Each row below holds a small network's activations on one input, seen along a few directions.
In each table, some parts of the input vary, and every possible input appears once, in random order.
Descriptions start from the smaller parts, as in this example, which fits no table here: one of 5 places around a ring, together with either a single point or one of 9 places along a line or (one of 2 separate values, together with one of 6 places along a line).
Shared parts are said once, and a part with two or three values counts as separate values.
In the rows, zero is written as 100.

Other details of the inputs shift rows strongly along three fixed directions, in all tables alike. That doesn't count.

Rows:
R1: 105,85,94,107,94,113,93,102,81,98,101,98
R2: 77,98,146,88,99,103,133,71,97,105,105,114
R3: 98,97,93,99,100,100,94,105,105,93,99,97
R4: 116,109,86,100,101,93,96,101,97,109,103,102
R5: 100,94,92,110,94,112,95,108,81,101,110,98
R6: 95,107,111,85,109,79,88,110,119,51,85,93
R7: 125,119,83,79,108,73,95,96,132,87,79,103
R8: 102,93,90,108,93,112,95,107,84,102,107,99
R9: 119,123,86,82,110,81,98,103,135,86,88,100
R10: 104,86,96,107,94,112,93,103,81,97,104,97
R11: 103,83,94,108,94,113,91,101,81,98,98,98
R12: 100,91,95,111,89,107,92,105,86,105,95,82
R13: 78,104,145,96,106,84,123,73,104,102,103,113
R14: 102,95,100,112,91,109,97,112,83,110,104,81
R15: 93,87,90,114,100,112,91,109,90,106,102,100
R16: 104,97,95,93,98,101,94,101,100,87,91,100
R17: 101,94,96,96,98,101,92,101,98,86,90,99
R18: 53,93,158,103,110,98,123,83,104,92,109,109
R19: 68,101,159,90,107,96,125,81,97,87,110,107
R20: 101,100,94,115,100,101,91,109,83,109,114,99
R21: 104,100,98,97,99,102,96,108,92,89,102,98
R22: 109,114,89,81,109,81,98,102,139,83,77,103
R23: 67,94,148,96,100,103,130,73,96,102,106,111
R24: 120,122,84,82,110,77,96,103,130,88,90,100
R25: 104,105,89,102,102,102,96,109,106,104,104,101
R26: 72,103,147,96,107,84,125,74,109,102,104,113
R27: 121,118,81,78,109,74,97,95,137,89,76,104
R28: 107,91,95,106,96,112,95,106,79,99,109,96
R29: 95,89,89,112,99,113,93,108,91,108,105,101
R30: 100,99,101,101,94,96,93,107,101,92,89,81
R31: 96,94,92,115,97,109,92,111,90,109,109,101
R32: 115,107,88,100,100,92,95,99,99,107,101,103
R33: 100,102,95,101,102,103,93,110,99,94,108,95
R34: 95,87,90,111,95,111,92,106,88,105,104,99
R35: 96,91,91,110,96,111,93,109,88,104,109,98
R36: 107,102,87,102,101,96,96,100,109,104,93,103
R37: 55,93,157,105,107,93,122,82,104,95,105,111
R38: 97,92,92,119,97,104,91,107,89,107,107,100
R39: 96,96,92,112,101,114,94,112,90,106,112,99
R40: 102,101,88,102,100,100,95,106,108,104,99,101
R41: 100,96,92,115,97,100,91,107,85,109,110,101
R42: 98,98,92,114,99,110,92,113,89,110,114,99
R43: 78,100,152,87,107,97,126,78,98,91,108,106
R44: 102,97,93,108,96,112,95,109,83,103,112,97
R45: 101,117,98,87,115,88,92,114,127,73,95,96
R46: 98,91,91,116,96,99,90,104,86,109,105,102
R47: 104,101,95,114,99,99,90,107,80,108,113,99
R48: 106,101,86,102,101,96,97,99,108,105,91,103
R49: 98,99,96,118,99,106,91,110,86,107,114,98
R50: 96,110,106,81,111,76,91,108,131,52,80,95
R51: 97,86,89,110,93,111,93,103,83,102,99,99
R52: 94,86,89,111,95,111,91,104,88,105,101,99
R53: 124,118,84,78,109,72,95,94,133,86,75,104
R54: 149,122,80,60,84,127,162,49,117,194,92,110
R55: 144,117,79,63,79,126,157,45,115,191,88,112
R56: 98,102,114,90,110,83,88,113,112,52,91,92
R57: 117,121,86,82,110,79,97,103,138,83,85,101
R58: 97,94,92,109,97,112,94,109,87,104,112,97
R59: 102,94,99,111,89,108,95,111,84,110,101,82
R60: 95,94,92,112,100,113,93,111,91,105,109,100
Each input here is: one of 6 places along a line, together with either a single point or one of 9 places along a line.
The inputs of R43 and R28 match in every part but the place on the line of 6. If R44 is changed in the same way as R43 into R28, which row does it become?
Answer: R5
A walk changes only the place on the line of 6. It starts at R49 and steps to R9. List the rest of the walk in order.
Answer: R57, R38, R36, R48
Which other rows agree with R15 in the place on the line of 6? List them by row number.
Answer: R11, R12, R17, R22, R27, R48, R51, R52, R53

Rows:
R61: 107,109,93,96,111,64,98,96,140,102,60,97
R62: 133,50,59,97,64,133,68,108,41,74,71,81
R63: 102,74,58,137,95,101,68,107,81,116,111,110
R64: 115,102,105,96,76,112,140,60,74,185,116,112
R65: 137,143,106,54,102,69,141,70,134,118,86,97
R66: 107,43,95,91,69,168,109,83,39,98,93,91
R67: 129,152,113,35,104,101,164,61,144,134,93,99
R68: 62,74,115,139,102,131,99,108,58,116,139,129
R69: 114,125,88,78,99,92,91,117,148,67,76,80
R70: 105,128,116,58,102,93,132,90,134,109,97,95
R71: 46,88,142,102,115,89,104,99,126,65,109,113
R72: 52,72,133,152,100,113,97,85,41,128,134,136
R73: 137,98,41,130,76,103,70,123,81,117,90,81
R74: 146,124,88,78,89,142,133,83,90,172,121,90
R75: 33,94,164,121,132,83,95,120,95,31,137,123
R76: 95,105,62,105,118,83,49,151,137,35,78,79
R77: 113,84,40,128,94,125,72,143,94,123,89,76
R78: 156,131,72,88,112,59,54,148,124,51,90,58
R79: 76,109,134,91,110,74,121,57,131,109,79,121
R80: 35,96,175,124,130,64,96,92,89,49,128,132
Describe the family of inputs behind these rows.
Answer: one of 2 separate values, together with either a single point or one of 9 places along a line
The inputs of R67 and R65 match in every part but the choice among 2 separate values. If R71 is changed in the same way as R67 into R65, which row does it become?
Answer: R63
Which other rows does R78 become when the choice among 2 separate values takes its other values? List them by row number.
Answer: R74
